A small network was shown many inputs. Here are its activations along a few directions, one row for each input.
Each table varies a few parts of the input and shows all the possible inputs, shuffled.
Descriptions start from the smaller parts, as in this example, which fits no table here: one of 5 places around a ring, together with either a single point or one of 11 places along a line or (one of 3 separate values, together with one of 4 places along a line).
Shared parts are said once, and a part with two or three values counts as separate values.
In the rows, zero is written as 128.

Other details of the inputs vary at random and push rows far along two fixed directions, the same in every table; ignore that.
These rows show it; all are for the same input, with only those details redrawn:
[189  45 176 207 138 126 156 147 133 186 166]
[141  98 183 108 148 159 168 142  62 165  85]
[112 159 152  95 139 152 141 153 101 121 108]
[155  87 176 140 143 147 160 145  90 167 114]
[144 131 141 166 130 125 127 160 161 128 174]
[126 167 125 156 125 121 111 167 182 102 186]
[108 204 110 142 121 120  98 172 197  78 191]

Table:
row 1: [152  44 145 203 120 129 149 110 145 174 198]
row 2: [130 129 140  96 129 117 117 100  77 104 100]
row 3: [134  81 149  87 119 144 181 139  67 138  34]
row 4: [116 162  88 144  89  81 104 158 173 109 160]
row 5: [104  83 156 145 128 138 159  77  91 177  99]
row 6: [116 141 110 130 142 115 103 131 176 107 202]
row 7: [114 190 117 119 103 110  83 113 201  72 181]
row 8: [135 109 146 152 131 107 126 128 140 177 115]
row 9: [100 222 111  32 139 184 143 139  83  99  60]
row 10: [128 129 122  67 125 174 148 133  75 177  60]
row 11: [ 65 188 133  13 152 160 113 114  69  99  83]
row 12: [159  52 154 117 115 137 141 109  93 117  90]
row 13: [123 123 161  97 142 153 110 107  93 129 117]
row 14: [146 132 139  64 124 189 133  94  71 138  81]
row 15: [129 112  95 184 113 148 121  98 153 156 172]
row 16: [100 161 144 100 153 149 107 145  96 138  92]
row 17: [181  65 162 218 150 122 127 143 147 175 171]
row 18: [106 110 107 180 104 101 127 103 135 130 164]
row 19: [142 116 103 173 133 101 109 147 167 105 121]
row 20: [107 111 119  74 143 125 130 109  99  92  84]
row 21: [164  73 157 153 146 107 149 120  53 181  71]
row 22: [164  97 149 155 142 109 150 125  73 149  92]
row 23: [125 149 107  67 146 163 124  99  98 131 107]
row 24: [190  39 177 194 140 108 131  84 140 177 156]
row 25: [191  54 175 207 137 107 167 126 144 186 149]
row 26: [106 127 152  55 162 133 158  92  77 140  82]
row 27: [106 111 116  69 148 129 147 115  97  94  85]
row 28: [158 112  95 141 143 135 125 110 161 141 180]
row 29: [ 91 200  96 125 101  97  96 153 212 103 162]
row 30: [ 82 148 135  88 123 142 160  92 106 123 110]
row 31: [119 106 109 167 103 103 145 110 136 118 178]
row 32: [154  55 185 128 134 152 172 143  68 200  94]
row 33: [112 123 138  60 144 117 139  97  48 122  78]
row 34: [162 131 101 157 113 139 129 148 172 149 163]
row 35: [175 114 115 161 129 147 102 101 162 137 171]
row 36: [ 90 188  67 124 105  96  83 166 201  65 132]
row 37: [191  58 171 217 152 105 148 119 144 187 143]
row 38: [ 62 187 102  15 108 145 137 153  87  78  22]
row 39: [177 124 110 184 144 142 119 135 160 150 157]
row 40: [114 179 102 116  96  96 127 154 142  94 134]
row 41: [128  95 166  81 157 130 152  81  72 162  81]
row 42: [ 85 110 115  93 118 145 163 111  93  93  93]
row 43: [133 141 132 141 110 131  85 128 175 102 196]
row 44: [136 102 133 177 128 117  98 156 160 172 164]
row 45: [142 118 150 162 150 109 124 122 135 164 111]
row 46: [102 117 158  75 127 157 141 149  71 172  73]
row 47: [118 165  89 153 104  76  90 154 169 114 156]
row 48: [106 102 123 185 116 131 113 110 153 151 179]
row 49: [ 99 189  76 107 127  80  97 128 172  60 184]
row 50: [115 189  97 118  90  95  78 125 171  49 179]
row 51: [151 131  92 162 124 134  99 146 170 165 154]
row 52: [118 109 143  67 136 147 130 102  68  89  48]
row 53: [196  64 143 216 118  84 156 139 135 157 164]
row 54: [205  51 133 217 151 138 128 126 138 212 145]
row 55: [109 197  78 139 123 106  93 159 193  37 136]
row 56: [101 208 103 127 103 100 110 153 210  88 167]
row 57: [ 69 199  99  29 123 195 152  97  68 104  77]
row 58: [107 199  80 127 107 107 110 167 199  34 144]
row 59: [ 51 186  62 135 100 116  98 123 188  46 157]
row 60: [120 149 154 105 139 148 142 152 104 126 113]
Question: The inputs of row 29 and row 4 match in every part but one. If row 8 is changed in the same way as row 29 into row 4, which row does it become?
Answer: row 47
Question: What is each input in this table made of?
Answer: one of 5 places along a line, together with either one of 2 separate values or one of 4 places along a line or one of 6 places around a ring
Question: Which other rows does row 32 become when the place on the ring of 6 takes its other values? List them by row number.
Answer: row 16, row 17, row 44, row 46, row 60
Question: Which other rows does row 57 become when the choice among 2 separate values takes its other values? List them by row number.
Answer: row 15
Question: Which other rows does row 48 become when the choice among 2 separate values takes its other values? List them by row number.
Answer: row 1
Question: List by row number the other rows that have the place on the line of 5 in common with row 59.
Answer: row 3, row 12, row 19, row 20, row 27, row 36, row 38, row 42, row 52, row 55, row 58

Table:
row 61: [159  29 170 133 152 124 157  84  84 167 127]
row 62: [ 96 153 105 150 104 101 102 166 181 112 160]
row 63: [ 99 200  93 122 117 130  74 149 187 104 159]
row 64: [160  39 156 144 142 119 138  74  76 187 115]
row 65: [ 89 199  70 127 119 126  87 113 171  80 160]
row 66: [146 117  99 184 125 119 107 110 176 117 181]
row 67: [ 67 192 110  52 140 163 131 112 100  72  92]
row 68: [ 94 193 116 142 123  99 114 168 163 114 155]
row 69: [108 160 137  69 137 164 115 135  98 132  76]
row 70: [151 120 109 170 104 131 127 137 180 128 200]
row 71: [113 152 118  93 124 123 141 130 101  71  63]
row 72: [173  73 191 155 162 146 167 131  93 201 115]
row 73: [146  42 143 158 115 122 180 125  88 195  95]
row 74: [163 111 161 131 154 121 149 159  79 148  81]
row 75: [106 149 143  77 142 162 125 142 116 126 100]
row 76: [174  72 132 183 114  66 123 123 170 102 151]
row 77: [174  79 179 161 152 140 151 123  87 216 106]
row 78: [153 105 108 175 126  90  89 100 186 115 203]
row 79: [159 141 145 196 123 116 117 155 190 138 213]
row 80: [157  91 142 131 132 121 132 164 106 134  87]
row 81: [ 83 192 137  51 120 169 119 147 104  96  99]
row 82: [ 69 148 128  74 114 103 135 103  98  94  87]
row 83: [101 160 117  59 137 168 148 125  99 122  90]
row 84: [118 160 110  67 122 135 144 151  90  96  54]
row 85: [121 143 107  96 126 154 133 114 100 154  95]
row 86: [ 91 158 131  70 126 169 145 107  76  92  99]
row 87: [132 198 117 152 135 121  93 151 189 116 175]
row 88: [117 107  97 212 101  84 126 126 195 109 185]
row 89: [159 124  91 174 117 124 111 129 187 141 181]
row 90: [162  32 176 135 133 129 158  85  72 163 137]
Question: What is each input in this table made of?
Answer: one of 5 places along a line, together with either one of 2 separate values or one of 4 places along a line
Question: The inputs of row 76 and row 84 match in every part but the place on the line of 5. If row 78 is changed in the same way as row 76 into row 84, which row does it become?
Answer: row 89
Question: Which other rows does row 80 become when the choice among 2 separate values takes its other values? List them by row number.
Answer: row 62
Question: List by row number the other rows that have the place on the line of 5 in common with row 87.
Answer: row 68, row 72, row 74, row 77, row 79
Question: Which other rows does row 72 become when the place on the line of 5 takes its other values? List them by row number.
Answer: row 61, row 67, row 75, row 83

Table:
row 91: [148 123 121 116 118 107 134 120 121 134 116]
row 92: [135 133 149 179 129 106 100 145 175 128 166]
row 93: [116 135 121  93 123 150 139 159 126 111 109]
row 94: [108 126 111 162 125  79 103 109 166  87 159]
row 95: [126 106 148 115 117 103 157 117 102 132 108]
row 96: [119  73 162 101 128 144 169 143  71 177  77]
row 97: [109 191 108 106 135 161 145 149 130 108 117]
row 98: [ 96 157 146  79 135 114 119 150 110 107 106]
row 99: [174  19 139 173 144 109 148  87 100 187  99]
row 100: [ 94 161 128 103 130 130 112 104 147 109 164]
row 101: [158 112 114 179 127  99 103 165 213 104 201]
row 102: [ 97 163 129  39 129 156 125 149  60 131  52]
row 103: [ 52 177  86  94 110 119 121 114 138  75 106]
row 104: [161 129 124 197 128 118  98 156 220 112 194]
row 105: [116  69 144 135 139 110 150  93  92 141  90]
row 106: [101 182  95 113 118 146  94 118 168  72 189]
row 107: [207   6 146 212 109 117 181 121 133 176 155]
row 108: [144 169  98 173 127 124 107 149 167 142 174]
row 109: [120 129 128  93 130 161 121 100  90 150 123]
row 110: [112 182 146  76 144 155 115 141 109  92  83]
row 111: [107 203 123 144 139 106 110 145 159 100 163]
row 112: [154  74 127 163 124 150 138 103 152 148 183]
row 113: [163  65 154 127 144 146 139  88  97 190 131]
row 114: [151 101 145 105 127 127 162 117  92 119  96]
row 115: [132 112 155 103 134 180 158 140  91 151  69]
row 116: [148 156 108 190 130 128 122 154 175 114 187]
row 117: [127 166 112 109 127 104  86 158 160 105 145]
row 118: [126 116 148 145 140 146 172 133  96 180 108]
row 119: [ 82 177  95  73 135 130 116 109 126  52  91]
row 120: [154 114 146 107 126 117 149 117  92 102 103]
row 121: [146 114 124 118 110 122 142 121  92 143 103]
row 122: [118 160 111 113 131 138 103 111 172  87 182]
row 123: [107 196 107 130 117 146  91 161 177  76 150]
row 124: [149  54 169 150 139 110 149 141 115 175 126]
row 125: [156 115 158 134 140 134 113 134 115 164 100]
row 126: [128 151 117 159 103  67 110 132 182  85 187]
row 127: [177  74 142 173 142 147 169 127 103 222 115]
row 128: [155 165 116 168 140 108 103 141 166 137 168]
row 129: [109 136 153  99 137 131 123  96 109 124 142]
row 130: [ 92 120 160  66 130 146 151 146  51 143  64]
row 131: [129 136  94 162 128  92  95 115 186  59 170]
row 132: [189  76 153 196 155 130 157 134 134 171 151]
row 133: [158 103 123 181 117 135 118 148 172 177 148]
row 134: [150 119 141 195 143 105 138 139 161 158 174]
row 135: [111 179 121  81 136 123 103 158 143  68 126]
row 136: [169  90 151 164 139 131 120 136 142 182 121]
row 137: [133 120 149  79 144 149 125  90  78 153 106]
row 138: [ 96 166 115  28 113 153 160 118  54 127  35]
row 139: [102 146  83 122 119 120 102 111 128 101 113]
row 140: [102 223 107  80 146 142 115 140 124 116 103]
row 141: [130 137  95 140 111 118 106 164 181 136 158]
row 142: [143 103 158 177 133 119 123 142 158 157 147]
row 143: [120 128 138  86 130 152 136 155  91 114  95]
row 144: [136 110 117 181  94  85 131 133 163 117 183]
row 145: [ 76 203 138  72 140 156 148 139  65 122  75]
row 146: [ 87 185  91  74 133 113  94 106 119  73  89]
row 147: [128 130 151  96 133 166 128 139  73 166  62]
row 148: [119 165 121 105 134 136  99 108 154  81 175]
row 149: [ 79 172 104 105 112 139 111 113 162 103 176]
row 150: [ 90 190 118 140 112 129  93 159 169  99 152]
row 151: [173  88 145 131 124 103 142 112  97 151 110]
row 152: [ 96 120 152  86 129 158 142  97  72 143 114]
row 153: [156 122 165 120 162 148 160 126  70 146  88]
row 154: [129  76 109 130 126 132 146  95  96 160  79]
row 155: [160  11 137 236 118  90 141 103 141 168 166]
row 156: [147  28 143 138 135 149 179  90  67 159  68]
row 157: [155  66 100 216 117 105 117 114 172 107 180]
row 158: [153  85 144 121 116 137 166 121  76 129  97]
row 159: [ 90 154 117  89  99 120 154 129 112 107 103]
row 160: [ 95 154 137 115 119 149 131 148 131 136 106]
row 161: [ 97 189  79 105 112 143  94 115 180 107 180]
row 162: [144 132 109 146 126 100  95 160 185 129 167]
Question: What is each input in this table made of?
Answer: one of 3 separate values, together with one of 4 places along a line, together with either a single point or one of 5 places along a line
Question: The inputs of row 120 and row 126 match in every part but the choice among 3 separate values. If row 135 is changed in the same way as row 120 into row 126, which row does it become?
Answer: row 98
Question: The inputs of row 149 and row 161 match in every part but the choice among 3 separate values. If row 145 is changed in the same way as row 149 into row 161, which row does it become?
Answer: row 108
Question: List by row number the other rows that have the choice among 3 separate values and the place on the line of 4 in common with row 107.
Answer: row 93, row 97, row 112, row 115, row 156
Question: Which other rows does row 155 become when the place on the line of 5 takes its other values? List them by row number.
Answer: row 130, row 144, row 145, row 150
Question: Which other rows does row 149 become when the place on the line of 4 takes its other values? List them by row number.
Answer: row 100, row 129, row 152
Question: Which other rows does row 150 become when the choice among 3 separate values takes its other values? List them by row number.
Answer: row 123, row 147
